A small network was shown many inputs. Here are its activations along a few directions, one row for each input.
Each table varies a few parts of the input and shows all the possible inputs, shuffled.
Descriptions start from the smaller parts, as in this example, which fits no table here: one of 8 places around a ring, together with either a single point or one of 9 places along a line or (one of 3 separate values, together with one of 4 places along a line).
Shared parts are said once, and a part with two or three values counts as separate values.
In the rows, 128 means zero.

Other details of the inputs vary at random and push rows far along two fixed directions, the same in every table; ignore that.

Table:
row 1: [145 132 116 106 126 124 138 169 111 132  98 151 129]
row 2: [ 63 128 162 135  87  91 104  69  92 145 174 107 137]
row 3: [145 133 131 131 156 155 138  73 158 157 130 129 121]
row 4: [ 80 111 158 141 104 102  89  80 128 121 182  93 133]
row 5: [ 64 129 160 124 114 127  93  70 126 140 168 105 101]
row 6: [ 92 131 134 126 118 125 105 121 131 121 146 118 100]
row 7: [187 107 106 122 134 150 161 135 149 149 106 150 157]
row 8: [ 93 129 108 116  79  80 110 247  87  73 108 145 108]
row 9: [106 140 141 139 124 109 118 119 116 118 143 109 138]
row 10: [153 114 142 126 150 153 132  73 155 153 141 113 154]
row 11: [187 132 115 134 163 151 160 131 149 133 102 129 152]
row 12: [142 127 103 147 130 135 138 160 155 105 114 136 115]
row 13: [112 162 105 121 129 116 130 220 107  84  88 141  85]
row 14: [131 143 122 152 142 139 146 102 145 134 127 126 128]
row 15: [174 114 118 142 152 157 147 131 120 136 119 161 128]
row 16: [157 105 134 120 130 152 148  80 143 169 130 134 157]
row 17: [196 115 110 129 160 159 153 132 165 134 109 133 156]
row 18: [121 141 117 112 109 105 134 194  90 110  99 143 120]
row 19: [ 84 139 153 110 123 103  89 125 104 120 147 109 113]
Description of these inputs: either a single point or (one of 3 separate values, together with one of 6 places along a line).
- Change only the choice among 3 separate values in row 10. List by row number the other rows that result. => row 5, row 16
- Change only the choice among 3 separate values in row 17. List by row number the other rows that result. => row 6, row 7

Table:
row 20: [113 131 143 134 126 127 129  67 126 158 147 120 134]
row 21: [103 112 145 127 104 120 119  69 126 159 159 122 133]
row 22: [ 36 166 128 116 104  96  77 208  97  68 129 117  51]
row 23: [107 139 121 112 120 103 101 220  94  78 112 132 101]
row 24: [126 124 136 114 133 134 120 126 120 136 128 130 121]
row 25: [108 116 143 114 107 121 116  97 125 146 144 120 133]
row 26: [107 116 159 122 132 132 103  71 128 148 164 109 134]
row 27: [103 156 121 104 116 102 120 204  93  96  99 133 103]
row 28: [166 134 114 146 145 136 154 129 141 128 114 133 146]
row 29: [116 136 144 123 131 124 121 101 128 137 138 111 141]
row 30: [206 118  94 120 152 156 171 169 163 131  84 149 159]
row 31: [104 133 138 146 141 140 114  73 162 131 153 108 105]
row 32: [109 108 149 132 112 118 111  73 137 143 167 104 146]
row 33: [170 119 117 143 147 146 144 132 139 128 120 141 140]
row 34: [210 123  96 129 165 169 173 146 151 144  86 165 141]
row 35: [ 85 122 151 133 110 115 103  97  99 131 160 122 113]
row 36: [121 106 140 144 112 123 125  75 138 146 161 117 148]
row 37: [210 133  97 139 169 157 174 148 164 130  85 139 161]
row 38: [151 134 118 143 136 137 156 122 131 135 114 138 139]
row 39: [112 134 103 120  98 103 130 231  96  87  97 151 110]
- What is each input in this table made of? => either one of 2 separate values or (one of 3 separate values, together with one of 6 places around a ring)
- Change only the choice among 3 separate values in row 24. List by row number the other rows that result. => row 25, row 27
